A small network was shown many inputs. Here are its activations along a few directions, one row for each input.
Each table varies a few parts of the input and shows all the possible inputs, shuffled.
Descriptions start from the smaller parts, as in this example, which fits no table here: one of 3 separate values, together with either a single point or one of 11 places along a line or (one of 5 places around a ring, together with one of 6 places along a line).
Shared parts are said once, and a part with two or three values counts as separate values.
In the rows, zero is written as 128.

Other details of the inputs vary at random and push rows far along two fixed directions, the same in every table; ignore that.

A family of inputs:
row 1: [195  99 184 149  81 112 142 148 107 104  97]
row 2: [127 183 108  70 213 156 165 131  99 140 134]
row 3: [173 141  81 210 137 145 176  85 144 203  78]
row 4: [ 95 163  68 126 214 140 125  98 150 154 142]
row 5: [182 148 101 115 126 147 182  92 101 196  37]
row 6: [135 183 115  69 219 145 171 137 120 139 136]
row 7: [ 75 121 146 146 130 105  76 131 132  66 201]
row 8: [119 110 182  77 143 111 103 151 133  44 166]
row 9: [102 159  93  99 210 143  92 106 165 167 115]
row 10: [103 147  81 116 216 161 106  85 173 147 120]
row 11: [ 86 103 122 108 105 153  60 154 147  66 178]
row 12: [112 131 183  93 137 107 130 160 119  41 194]
row 13: [157 106 160 225  49  96 122 132 117 135 119]
row 14: [ 59 114 160 130 120 101  84 159 133  73 196]
row 15: [159 134  95 179 124 136 184 123 135 235  75]
row 16: [153  84 173 193  46 102 102 142 134 139  99]
row 17: [ 94 145  81  81 195 149 109 135 166 175 118]
row 18: [ 63 111 132 122 108 121  90 170 131  68 194]
row 19: [110 158  93  42 186 141 144  90 129 141 107]
row 20: [ 76 113 112 126 102 145  89 162 129  62 203]
row 21: [189  97 180 151  72 122 137 143  86 107  93]
row 22: [100 114 174  78 128 135  92 145  92  42 156]
row 23: [154  80 162 192  54 119 121 140 137 157  93]
row 24: [ 95 109 165  67 116 103 104 125 128  45 164]
row 25: [ 83 103 141 135 140 119  54 119 150  62 169]
row 26: [102 183  90  56 182 140 173  97 116 142 133]
row 27: [101 188  94  62 188 154 170 107  99 140 127]
row 28: [177 117 171 154  60  93 178 132 111 108 124]
row 29: [149  89 145 204  35 102 140 160 119 145 121]
row 30: [168  80 130 183  34 133 111 143 128 143 108]
row 31: [169 143  98 185 132 125 168 108 132 233  80]
row 32: [108 108 172  69 130 101 107 135 137  45 166]
row 33: [169 126  83 152 115 149 145 126 149 220  53]
row 34: [100 149  98  93 210 143  98 109 164 176 122]
row 35: [173 133  59 170 107 151 175 124 125 223  89]
row 36: [111 180  96  56 189 130 176 102 130 142 136]
row 37: [168  88 161 210  54 104  94 115 133 131 105]
row 38: [173 123 174 169  53 126 167 142  62 107 113]
Each input here is: one of 2 separate values, together with either one of 8 places around a ring or one of 11 places along a line.
Question: Changing only the choice among 2 separate values turns row 7 into row 37. The same change can be made to row 6. Which row results?
Answer: row 1
Question: Which other rows does row 2 become when the choice among 2 separate values takes its other values? List them by row number.
Answer: row 21
Question: A walk changes only the place on the line of 11. It starts at row 3 and steps to row 4. List the rest of the walk in order.
Answer: row 7, row 13, row 31, row 14, row 15, row 29, row 18, row 35, row 20

A family of inputs:
row 39: [142 123 114 193 125 143 141 113 172 222  73]
row 40: [123 144 160  74 119 120 105 153 118  63 152]
row 41: [191 113 197 180  80 105 140 142 103 116 123]
row 42: [ 54  92 139  97 116 158  57 155 175  94 157]
row 43: [137  74 157 176  34 140  88 157 150 150  93]
row 44: [153 124 173 181  54  84 153 112 114 103 104]
row 45: [195  85 179 147  62 124 141 155 102 114 111]
row 46: [162 105 103 177  15  86 134 128 143 129 155]
row 47: [ 74 153  67  57 220 166  85 136 177 202 102]
row 48: [116 143 177 111 147 114 113 129 112  76 168]
row 49: [176  94 177 180  75  95 158 157 131 107 111]
row 50: [143  68 148 177  32 144  87 136 155 140  95]
row 51: [127 143  94  43 217 163 152 124 134 161 118]
row 52: [215 157 114 114 127 139 176 144 128 189  57]
row 53: [147 113 134 219  48  98 149 138 125 135 164]
row 54: [102 173 112  88 196 129 156  81 127 144 120]
row 55: [119 155  76 136 236 155  92  78 146 130 117]
row 56: [ 82 121 159 114 142 108 128 106 121  74 161]
row 57: [ 88 125 152  71 111 120 113 111 106  64 151]
row 58: [105 113 130 154 158 119  55 100 156  69 166]
row 59: [111 110 170 113 157 117 122 142 126  80 168]
row 60: [200 138 133 158 137 119 182 144 139 173  77]
row 61: [115 103 150  74 128 123 120 170 139  65 154]
row 62: [204 156 138 157 135 119 176 137 132 176  78]
row 63: [173 127 167 143  34 106 138 129  96 102  94]
row 64: [ 97 163  99  91 194 120 165 102 151 136 115]
row 65: [148  74 143 184  34 147  89 133 166 128  94]
row 66: [137 106 129 182  28 143 145 176  80 128 124]
row 67: [190 111 195 179  79 105 144 146 108 114 121]
row 68: [175 153  47 143 120 157 185 121 124 247  87]
row 69: [ 70 112 155 139 155  85  53 148 152 120 165]
row 70: [130 123 170  74 131 133 105 161 114  69 162]
row 71: [ 60 133 107 103 123 158 106 171  86  68 186]
row 72: [ 63 145 122 148 146 135 121 143 106  77 203]
row 73: [138 103 126 186  32 142 147 174  75 125 125]
row 74: [158  83 154 222  69 114  95 102 156 125 120]
row 75: [173 117 178 144  40 115 132 110  76 111 102]
row 76: [ 64 109 147 139 147 131  65 126 173 102 173]
row 77: [174 160  95 113 106 126 185  93 121 187  46]
row 78: [149 110 140 219  53 107 146 141 117 135 159]
row 79: [187 162 109 113 118 144 178  88  96 198  50]
row 80: [147  77 168 206  83  52  78 147 126 163 109]
row 81: [197 122  60 156 147 165 121  75 136 191  37]
row 82: [178 154  37 142 113 134 183 101 143 246  95]
row 83: [ 80 118 156 113 141 108 132 111 126  70 159]
row 84: [111  98 117 112 133 141  37 113 151  55 152]
row 85: [111  94 158  75 132 131 118 157 124  70 159]
row 86: [ 82 187  63 119 214 165 162 137 126 176 147]
row 87: [ 78 138 115 140 135 101 110 128 150  92 224]
row 88: [133 181 129  91 209 136 141 104 119 149 130]
row 89: [ 96 154  82  41 201 153 157  86 128 154 110]
row 90: [122 117 173 111 158 120 121 155 130  76 169]
row 91: [114 184 119  87 202 136 147  87 118 147 123]
row 92: [ 79  85 141  87 139  83  25 168 136 113 150]
row 93: [188 121 133 159 140 126 189 123 129 183  78]
row 94: [ 84 114 136  73 111 113 125 131 133  60 146]
row 95: [162  73 160 147  46 112 156 129 104 107  99]
row 96: [ 93 112 160 112 150 109 127 120 123  74 163]
row 97: [ 86 187  59 122 215 165 162 129 115 164 145]
row 98: [ 79 152 100 118 215 133  94 125 174 190 124]
row 99: [133 125 173  76 132 132 101 156 109  73 163]
row 100: [ 90 110 157 111 150 109 131 125 129  71 162]
row 101: [ 78 151 100 114 210 150 101 123 182 188 127]
row 102: [180 172 129 158 119 114 177  98 117 176  69]
row 103: [165  75 163 148  48 113 151 123  98 111 103]
row 104: [110 100 118 121 149 155  40 114 126  40 143]
row 105: [201 132 141 159 144 129 178 127 122 183  84]
row 106: [ 83 185  63 123 218 163 162 136 120 170 148]
row 107: [ 86 151  87 123 211 158 103  99 196 168 127]
row 108: [ 70  97 144  94 129 106  34 165 148 109 151]
row 109: [ 87 143 104 142 129  88 109 123 170  85 226]
row 110: [124 134 171  76 124 128  99 135  99  72 160]
row 111: [ 97 112 129 152 169 123  59  97 141  63 163]
row 112: [ 62 132 108 106 121 153 108 157  90  72 193]
row 113: [ 88 179  62 118 214 154 157 124 134 182 160]
row 114: [125 105 163  75 135 135 112 166 123  68 161]
row 115: [154 157  81 195 124 149 191 135 114 212  97]
row 116: [128 114 156  74 130 126 114 178 136  64 155]
row 117: [173 131 117 158 127 109 193 114 139 172  68]
row 118: [108 152  72  38 203 143 162 119 152 146 105]
row 119: [ 63 123 113  97 118 144 100 167 107  87 203]
row 120: [ 87 184  21  54 212 162 149 120 150 197 156]
row 121: [153 116 183 182  59  93 148  95  94 112 111]
row 122: [167  68 137 182  42 138  82 113 155 120 100]
row 123: [132 189 121  91 202 127 146 121 136 139 123]
row 124: [165 126 190 181  64 100 139 102  86 113 114]
row 125: [175 151 105 113 114 137 180  74 100 198  53]
row 126: [160 159  48 146 119 177 192 143 105 237  69]
row 127: [166 127  95 116 116 139 196  89 118 193  51]
row 128: [120 133 167  74 123 129 103 141 104  68 158]
Question: What is each input in this table made of?
Answer: one of 2 separate values, together with either one of 10 places along a line or one of 11 places along a line or (one of 3 separate values, together with one of 8 places around a ring)
Question: Changing only the choice among 2 separate values turns row 63 into row 102. The same change can be made to row 40. Which row results?
Answer: row 123
Question: Changing only the choice among 2 separate values turns row 126 into row 115. The same change can be made to row 52. Which row results?
Answer: row 62
Question: Which other rows does row 90 become when the place on the ring of 8 takes its other values? List them by row number.
Answer: row 48, row 54, row 67, row 83, row 91, row 93, row 100
Question: Which other rows does row 46 become when the place on the line of 10 takes its other values? List them by row number.
Answer: row 66, row 68, row 71, row 73, row 82, row 112, row 119, row 120, row 126
Question: Which other rows does row 39 become when the choice among 2 separate values takes its other values? List them by row number.
Answer: row 42
Question: Which other rows does row 75 become when the place on the ring of 8 takes its other values? List them by row number.
Answer: row 45, row 51, row 89, row 99, row 103, row 110, row 125

A family of inputs:
row 129: [ 81 171 105  76 218 154 151 121 130 135 139]
row 130: [177 136 111 114 112 130 167 120 132 177  61]
row 131: [166 103 126 158  71 107 132 110 109 122  99]
row 132: [ 91 108 151 139 111 109  79 143 139  80 172]
row 133: [113 164  74  75 231 127 134 112 130 130 155]
row 134: [100 138  98  45 213 148 137 110 146 129 124]
row 135: [115 112 190 116 132 117 107 156 119  67 167]
row 136: [ 88 126 155 134 103 130 103 120 123  50 181]
row 137: [148 104 142 181  78 108 123 129 130 151 110]
row 138: [ 73 153  90  72 215 137 121 108 158 177 139]
row 139: [154 107 137 188  81 112 121 131 135 143 110]
row 140: [176 148 121 154 142 134 152 132 104 190  70]
row 141: [ 89 166  75  90 225 148 113 118 171 153 134]
row 142: [115 115 170 129 120 127  80 144 112  70 183]
row 143: [153 106 138 189  82 115 124 132 146 138 104]
row 144: [114 128 171 103 107  98 107 158 116  69 188]
row 145: [146 123 141 181  80 125 147 143  91 128 101]
row 146: [ 91 106 154 140 113 115  84 144 157  75 163]
row 147: [ 84 105 167 122 111 116 128 131 117  54 171]
row 148: [179 124 121 127 134 143 164 119 125 181  59]
row 149: [102 156  92  61 199 169 100 103 138 145 131]
row 150: [154 133 101 155 132 127 151 108 139 214  81]
row 151: [152 115 128 184  79 104 157 113  98 128 123]
row 152: [ 95 107 151 144 113 112  79 145 144  74 169]
row 153: [111 151 111  59 230 143 146 114 145 131 138]
row 154: [166 155 109 137 112 135 193 120 125 177  81]
row 155: [159 158 105 139 106 126 191 118 112 197 102]
row 156: [159 115 141 134  53 108 138 132 108 139  98]
row 157: [165 134  77 149 108 153 175 155 124 196 110]
row 158: [142 101 148 176  75 106 127 125 129 158 112]
row 159: [152  81 114 179  68 153 127 157 127 146 116]
row 160: [191 150 129 130 127 125 177 125 133 176  79]
row 161: [ 92 158  93  53 212 157 106 125 125 137 116]
row 162: [ 89 124 155 138 103 135  98 137 108  63 182]
row 163: [118 118 164 125 116 122  90 132 131  48 182]
row 164: [107 109 155 110  98 130  80 117 132  58 157]
Question: What is each input in this table made of?
Answer: either one of 2 separate values or one of 10 places along a line or (one of 3 separate values, together with one of 8 places around a ring)
Question: What sort of input is row 152?
Answer: one of 10 places along a line
Question: Which other rows does row 148 become when the choice among 3 separate values takes its other values? List them by row number.
Answer: row 129, row 135
